Look-ups in named tables: a row name and a column name give one cell, copied from the table.

Table vegedog
	zug	momurel	seva	rele	felakab
nuna	2.1	0.7	-0.9	7.3	0.9
semilam	-0.2	-2.4	-2.7	2.4	2.7
tefef	-1.4	1.5	-3.2	-0.3	2.6
keru	-3.6	1.2	-2.1	3.0	1.0
pez	0.8	-4.2	-2.7	-5.4	-0.3
vok	-1.8	-1.9	-3.6	-6.7	1.5
boguro	-8.9	-0.7	-0.3	1.2	-1.5
pid	2.4	1.1	-3.2	-9.5	-0.1
doturo	3.8	-0.3	-1.6	-6.5	-1.2
givisi	4.5	-0.3	2.0	-2.1	-0.8
kob	-3.7	-0.3	2.5	4.6	2.1
zan	-1.8	-2.8	1.6	1.0	1.7
vobon	2.9	-0.9	4.2	-5.3	-0.5

keru, zug: -3.6
kob, seva: 2.5
doturo, momurel: -0.3
vobon, seva: 4.2
boguro, seva: -0.3
pid, rele: -9.5
tefef, rele: -0.3
givisi, felakab: -0.8

Table muso
|  | betela | bufepev | giz |
|---|---|---|---|
| nas | 158 | 133 | 154 |
| memul | 101 | 164 | 143 |
| dar | 148 | 182 | 102 |
| sotufum | 101 | 138 | 135 |
| kun | 114 | 132 | 120 |
| zudam | 193 | 131 | 30 |
| nif | 92 | 87 | 62 |
| pezu | 112 | 153 | 124 |

memul, giz: 143
nas, betela: 158
nif, betela: 92
pezu, giz: 124
nas, bufepev: 133
pezu, bufepev: 153
nas, giz: 154
dar, betela: 148
zudam, bufepev: 131
kun, betela: 114
Which row has the largest bufepev? dar

toserog =
,lasek,dal,kap,lede,rifol,dega,lebagu
pel,69,43,120,87,82,13,196
datafem,73,73,176,90,135,79,131
fiz,151,134,72,166,86,105,80
fub,177,142,160,51,186,149,89
kegik,74,123,149,63,150,144,118
kupe,65,94,179,74,132,93,139
nogam,65,65,169,98,115,59,154
dumi,189,144,193,56,229,177,35
zuvimi,180,162,122,62,161,164,73
dad,74,47,119,113,74,31,160
vef,220,181,144,100,161,145,12
lasoma,41,96,162,42,136,105,171
sov,110,84,110,77,124,117,128

What is the kap of vef in toserog?
144
What is the dega of zuvimi in toserog?
164
What is the kap of dumi in toserog?
193
What is the lasek of fub in toserog?
177
What is the rifol of lasoma in toserog?
136
What is the rifol of kegik in toserog?
150
What is the dega of vef in toserog?
145
What is the dal of lasoma in toserog?
96
What is the dal of kupe in toserog?
94
What is the lede of zuvimi in toserog?
62
What is the lede of dad in toserog?
113
What is the lede of fiz in toserog?
166
What is the lede of lasoma in toserog?
42
What is the kap of zuvimi in toserog?
122
What is the rifol of pel in toserog?
82
What is the lasek of lasoma in toserog?
41
What is the rifol of vef in toserog?
161

kidos =
        roseb   zeti   gemi    sar  zitirik
sebi      455   6294   -220   2872    -1108
savo    -2664  -1474   1413    478    -1692
zib       174   5156   2612   4853    -1105
ket      1528  -4954  -1240  -1478     3684
duded    3913   -363    373    300     2304
tib      -793   5259   3099   7125    -2665
sifup   -2319  -4903   3792  -9651      -86
tige     -994   7362   4862   8068    -2414
tadab    1519   -298   1797   3694     -281
salete   -210   3848    279   3048     -764
bego      509  -3288    574  -1729     2187

What is the roseb of salete in kidos? -210
What is the sar of tib in kidos? 7125
What is the gemi of savo in kidos? 1413
What is the gemi of bego in kidos? 574
What is the gemi of tib in kidos? 3099
What is the zeti of tadab in kidos? -298
What is the gemi of salete in kidos? 279
What is the roseb of tib in kidos? -793
What is the sar of zib in kidos? 4853
Which row has the largest roseb? duded

sizutu =
fields: med, ragife, potaf, kob
pon: [131, 158, 115, 126]
pef: [77, 112, 109, 99]
gak: [170, 123, 122, 139]
vume: [38, 183, 99, 90]
rafanol: [120, 63, 118, 112]
lofili: [112, 163, 112, 117]
bik: [107, 90, 115, 110]
tovabu: [122, 105, 116, 118]
lavelek: [46, 114, 63, 116]
dudoli: [86, 200, 106, 113]
dut: [199, 50, 131, 143]
musifu: [145, 111, 119, 127]
zaf: [132, 94, 118, 119]
foz: [162, 134, 121, 136]

What is the potaf of tovabu in sizutu?
116
What is the potaf of dut in sizutu?
131
What is the med of zaf in sizutu?
132
What is the ragife of tovabu in sizutu?
105
What is the med of gak in sizutu?
170
What is the kob of rafanol in sizutu?
112
What is the kob of zaf in sizutu?
119
What is the potaf of foz in sizutu?
121
What is the kob of pon in sizutu?
126
What is the kob of lofili in sizutu?
117
What is the med of rafanol in sizutu?
120
What is the kob of vume in sizutu?
90
What is the med of pef in sizutu?
77

Table zusi
         kuvek  nisumi
dobiki    -0.1    -0.7
suroni    -0.1    -0.4
fup       -0.4    -0.4
zeva      -0.1    -0.2
tikik     -0.8     0.0
goputu    -0.3     0.3
kuzabik   -0.5     0.0
kuf       -0.7     0.6
davelin    0.1    -0.6
dela      -0.1    -0.4

nisumi of zeva = -0.2
kuvek of tikik = -0.8
kuvek of kuzabik = -0.5
nisumi of dobiki = -0.7
kuvek of dela = -0.1
nisumi of tikik = 0.0
nisumi of suroni = -0.4
nisumi of kuf = 0.6
kuvek of suroni = -0.1
kuvek of zeva = -0.1
kuvek of fup = -0.4
Row with the largest nisumi: kuf

buloz =
      duzo  sef  zamebo  dul  risokob  beneme  bofikab  pidom  zeze
paru   161   34     167   70      194     205      133    136   211
fal    176   34     167   70      194     206      133    136   128
bal     78   34     167    9      194     221      119    104   210
nur    203   75     167   70      191     157      133    136   185
fut    176   34     167   70      194     206      131    136    92

What is the risokob of bal in buloz?
194
What is the risokob of fal in buloz?
194
What is the beneme of nur in buloz?
157
What is the pidom of paru in buloz?
136
What is the sef of fal in buloz?
34
What is the risokob of paru in buloz?
194
What is the sef of bal in buloz?
34
What is the pidom of fut in buloz?
136

lere
columns: nosab, zasak, tibife, minapo, puno, pasez
zesit: [585, 646, 246, 235, 592, 431]
bugun: [505, -639, -231, 420, -544, 246]
kam: [-186, 195, 355, -39, 601, -464]
vaneta: [255, -51, -246, 88, -15, -694]
dima: [624, -86, 212, -229, -714, 70]
veve: [-633, 152, 418, 102, 332, -418]
dokat: [324, -400, 460, -348, -128, 249]
fulin: [256, 235, 244, 484, -424, -702]
pupeg: [-131, 544, 380, 599, -381, -252]
loko: [-339, -607, 1, 53, -559, -190]

vaneta, tibife => -246
zesit, nosab => 585
fulin, tibife => 244
pupeg, nosab => -131
vaneta, puno => -15
vaneta, zasak => -51
veve, zasak => 152
bugun, puno => -544
veve, minapo => 102
veve, pasez => -418
fulin, zasak => 235
pupeg, zasak => 544
dima, pasez => 70

kiz
columns: zoseno, sezog, mokasi
tib: [9.44, 5.09, 6.61]
zed: [5.55, 3.99, 0.16]
kemubu: [7.26, 7.45, 3.17]
dokode: [8.70, 2.26, 9.59]
med: [5.66, 6.79, 3.16]

med, zoseno => 5.66
kemubu, zoseno => 7.26
zed, zoseno => 5.55
dokode, sezog => 2.26
med, mokasi => 3.16
kemubu, sezog => 7.45
zed, mokasi => 0.16
dokode, mokasi => 9.59
dokode, zoseno => 8.70
tib, mokasi => 6.61
med, sezog => 6.79
tib, sezog => 5.09
zed, sezog => 3.99
kemubu, mokasi => 3.17
tib, zoseno => 9.44

gefo:
,munod,semete,kog,galub
durib,64,49,225,229
bebe,163,57,114,189
fiboge,223,89,57,250
nonas,90,176,139,81

munod of durib: 64
semete of fiboge: 89
galub of fiboge: 250
galub of durib: 229
munod of nonas: 90
semete of nonas: 176
galub of nonas: 81
kog of nonas: 139
galub of bebe: 189
kog of fiboge: 57
semete of durib: 49
kog of durib: 225
munod of bebe: 163
semete of bebe: 57
kog of bebe: 114

damodib
|  | rimorim | dosem | nem | kosevu | daf |
|---|---|---|---|---|---|
| der | 143 | 158 | 246 | 75 | 136 |
| vade | 87 | 174 | 202 | 22 | 19 |
| tifot | 103 | 159 | 167 | 61 | 55 |
| zib | 135 | 152 | 157 | 85 | 118 |
| luf | 102 | 171 | 174 | 75 | 62 |
| kugim | 182 | 143 | 178 | 161 | 221 |
| domazis | 115 | 156 | 180 | 43 | 64 |
| vizozi | 87 | 167 | 201 | 9 | 20 |

dosem of luf: 171
rimorim of luf: 102
nem of vade: 202
rimorim of der: 143
dosem of vade: 174
kosevu of domazis: 43
daf of tifot: 55
kosevu of der: 75
rimorim of domazis: 115
rimorim of vade: 87
nem of der: 246
rimorim of vizozi: 87
nem of kugim: 178
rimorim of tifot: 103

zul.csv
,vili,vefude,kipuv,suz,rim,dizu,koguru,sukekep
gep,0.473,0.361,0.788,0.583,0.555,0.541,0.495,0.439
lotude,0.583,0.331,0.788,0.638,0.519,0.538,0.495,0.436
fosovav,0.550,0.338,0.788,0.583,0.554,0.538,0.495,0.439
vavi,0.635,0.280,0.788,0.679,0.489,0.538,0.495,0.439
mibo,0.447,0.338,0.788,0.583,0.610,0.538,0.182,0.439
damoved,0.902,0.338,0.788,0.583,0.478,0.538,0.539,0.503
batusa,0.550,0.338,0.788,0.583,0.575,0.538,0.495,0.439
meb,0.559,0.264,0.788,0.727,0.475,0.538,0.495,0.386
fefik,0.550,0.338,0.788,0.582,0.472,0.538,0.495,0.439
dolod,0.423,0.338,0.758,0.583,0.473,0.538,0.395,0.439
zurubek,0.550,0.338,0.788,0.583,0.540,0.538,0.495,0.439

vavi, kipuv -> 0.788
mibo, suz -> 0.583
vavi, vili -> 0.635
zurubek, vili -> 0.550
zurubek, dizu -> 0.538
dolod, dizu -> 0.538
gep, dizu -> 0.541
lotude, suz -> 0.638
zurubek, koguru -> 0.495

